Here are a small network's activations along a few directions, averaged over the inputs that share one value of a field.
Related values have similar rows: they may be neighbours, one step apart, or belong to one group.
In the rows, 500 means zero.
Strong random noise was added to every row along 13 fixed directions; ignore it. To show where, here is one row again and again, with new noise each time:
[522 605 569 418 474 548 452 559 488 490 519 426 437 579 605 556 518 484
 609 515 543 525 608]
[131 459 548 607 366 517 466 412 244 489 475 477 548 547 490 568 437 590
 576 327 540 349 507]
[498 475 523 489 314 392 519 586 599 545 448 484 541 492 549 529 510 447
 637 455 507 561 539]
[444 548 434 533 456 565 513 509 405 389 491 513 476 511 462 546 417 433
 483 388 422 466 519]
[547 480 410 452 337 517 585 694 567 519 581 564 516 441 451 548 566 488
 548 370 586 623 505]
[581 465 390 501 506 381 518 468 561 448 506 473 485 415 469 363 442 434
 438 501 456 568 484]
[494 474 544 465 653 545 372 459 478 459 556 450 382 579 582 441 438 549
 400 438 546 492 475]
[628 473 462 503 452 654 471 630 497 443 567 564 456 535 497 576 506 471
 423 400 428 514 506]
[588 385 559 411 561 595 394 480 561 452 379 567 413 634 622 475 505 494
 627 548 498 574 600]
[350 552 477 637 495 470 508 469 410 480 507 474 489 402 531 502 487 498
 518 482 501 495 519]
[565 426 450 513 490 525 570 501 589 608 489 615 599 497 404 607 525 567
 540 534 444 478 452]
[587 393 513 467 551 587 548 500 557 528 376 571 541 578 504 455 424 528
 539 505 481 483 342]
[443 500 602 407 635 459 439 489 660 538 480 496 424 555 552 595 472 613
 489 482 607 556 548]
[601 558 484 540 508 728 609 508 493 553 475 489 541 577 469 375 499 500
 655 525 554 545 441]
[535 507 412 453 485 413 483 484 518 602 513 611 567 546 493 721 544 438
 671 561 359 411 513]


Field N:
n8: [354 470 535 450 545 490 460 404 483 426 533 542 475 510 408 646 542 607
 411 509 507 453 691]
n1: [502 419 515 579 452 499 553 514 456 464 436 550 533 401 511 458 529 501
 490 614 464 498 530]
n14: [445 417 490 697 468 528 415 479 469 565 573 543 495 423 479 521 564 543
 439 469 441 496 547]
n5: [535 505 559 455 569 570 512 428 414 462 446 504 538 461 505 504 536 592
 472 653 474 437 500]
n4: [491 644 496 488 579 506 555 494 528 545 505 430 468 607 530 384 458 380
 636 494 598 530 431]
n24: [447 422 579 517 341 451 527 605 683 480 479 486 502 405 508 424 599 565
 497 404 699 694 606]
n11: [526 450 493 562 455 504 484 536 520 617 557 506 506 584 578 363 536 395
 700 421 539 525 369]
n17: [482 334 618 570 521 706 512 637 559 405 438 600 418 440 569 431 554 602
 400 411 623 654 469]
n23: [434 551 537 445 402 356 500 598 569 480 451 438 458 385 620 497 539 467
 595 463 635 620 562]
n18: [496 583 552 609 685 495 595 369 525 517 425 425 526 470 504 335 434 499
 432 643 518 489 357]
n3: [578 699 425 541 522 443 540 479 489 482 537 423 496 512 455 505 430 308
 493 545 351 463 492]
n21: [542 544 507 703 524 501 598 457 559 538 352 577 601 322 483 570 589 475
 512 734 358 531 517]
n16: [578 415 501 276 429 566 510 573 476 387 393 634 490 565 518 576 578 503
 554 550 540 555 597]
n12: [472 515 499 386 538 411 486 548 507 482 600 470 478 504 470 578 422 542
 321 400 531 428 473]
n19: [606 403 478 405 401 598 540 485 562 557 512 574 600 577 308 527 555 586
 501 482 476 483 484]
n15: [549 429 421 495 544 553 459 356 462 473 455 503 493 549 446 292 505 472
 555 535 529 561 552]
n25: [526 521 530 529 574 611 426 549 393 437 479 465 411 496 615 445 512 479
 468 500 512 495 469]
n7: [474 406 502 578 304 473 459 455 501 439 410 457 515 549 489 393 444 398
 590 420 399 500 620]
n9: [482 605 516 504 675 467 390 519 627 537 552 550 392 586 577 662 494 430
 491 442 503 520 546]
n13: [561 495 381 587 575 484 535 413 525 411 401 611 503 384 459 455 521 432
 447 624 397 546 566]
n2: [288 573 602 487 441 410 545 520 529 433 435 445 529 429 441 651 385 608
 324 367 565 429 513]
n22: [419 458 498 363 469 404 533 492 417 464 494 447 505 520 491 384 476 499
 462 462 582 497 428]
n20: [465 505 541 569 459 616 549 482 568 537 500 462 526 559 397 435 487 546
 568 458 568 578 539]
n10: [489 565 444 570 606 437 457 482 433 463 520 490 425 385 565 479 520 441
 435 593 476 527 530]
n6: [460 583 603 432 513 467 443 403 428 450 512 362 459 581 490 501 473 504
 464 545 443 435 619]
A value of N combines one of 5 hidden first parts with one of 5 second parts; all combinations occur once.
Changing only the second part turns n12 into n2. n14 has the same second part as n12; what does that change turn n14 into?
Answer: n25
Changing only the second part turns n22 into n3. n8 has the same second part as n22; what does that change turn n8 into?
Answer: n1
Changing only the second part turns n13 into n9. n23 has the same second part as n13; what does that change turn n23 into?
Answer: n7
Changing only the second part turns n4 into n16. n20 has the same second part as n4; what does that change turn n20 into?
Answer: n19

Field G:
g6: [462 423 450 611 686 376 242 491 572 404 492 547 267 419 828 300 618 274
 587 455 572 734 517]
g11: [499 666 612 541 359 336 406 623 414 468 511 200 410 437 820 223 485 343
 514 457 604 533 399]
g7: [602 230 442 526 479 493 563 611 635 722 493 732 631 462 450 616 531 623
 502 440 473 434 209]
g2: [413 431 501 677 384 364 491 341 463 722 545 428 645 510 497 381 521 529
 728 547 468 397 501]
g10: [621 399 627 285 456 664 707 454 528 573 328 429 670 716 309 388 341 676
 533 600 570 400 331]
g8: [433 446 279 754 691 434 496 323 487 392 666 432 398 230 331  56 398 518
 215 388 579 657 443]
g9: [282 441 409 557 391 576 560 509 275 570 536 651 602 486 413 656 646 578
 709 473 552 437 554]
g3: [363 389 523 637 276 516 365 647 496 629 675 557 530 508 528 653 604 560
 448 176 540 437 472]
g1: [582 493 497 428 590 561 308 318 480 563 699 474 442 685 501 405 676 477
 608 570 532 535 706]
g5: [264 617 623 502 563 463 418 240 533 688 604 342 555 748 391 540 470 607
 628 434 629 393 584]
g4: [512 573 427 510 360 624 669 521 524 590 658 513 617 650 221 575 474 505
 494 309 496 471 456]
G is arranged as 3 separate groups.
List the group mates of g5, in the order listed.
Answer: g10, g9, g4
List the group mates of g6, in the order listed.
Answer: g11, g3, g1
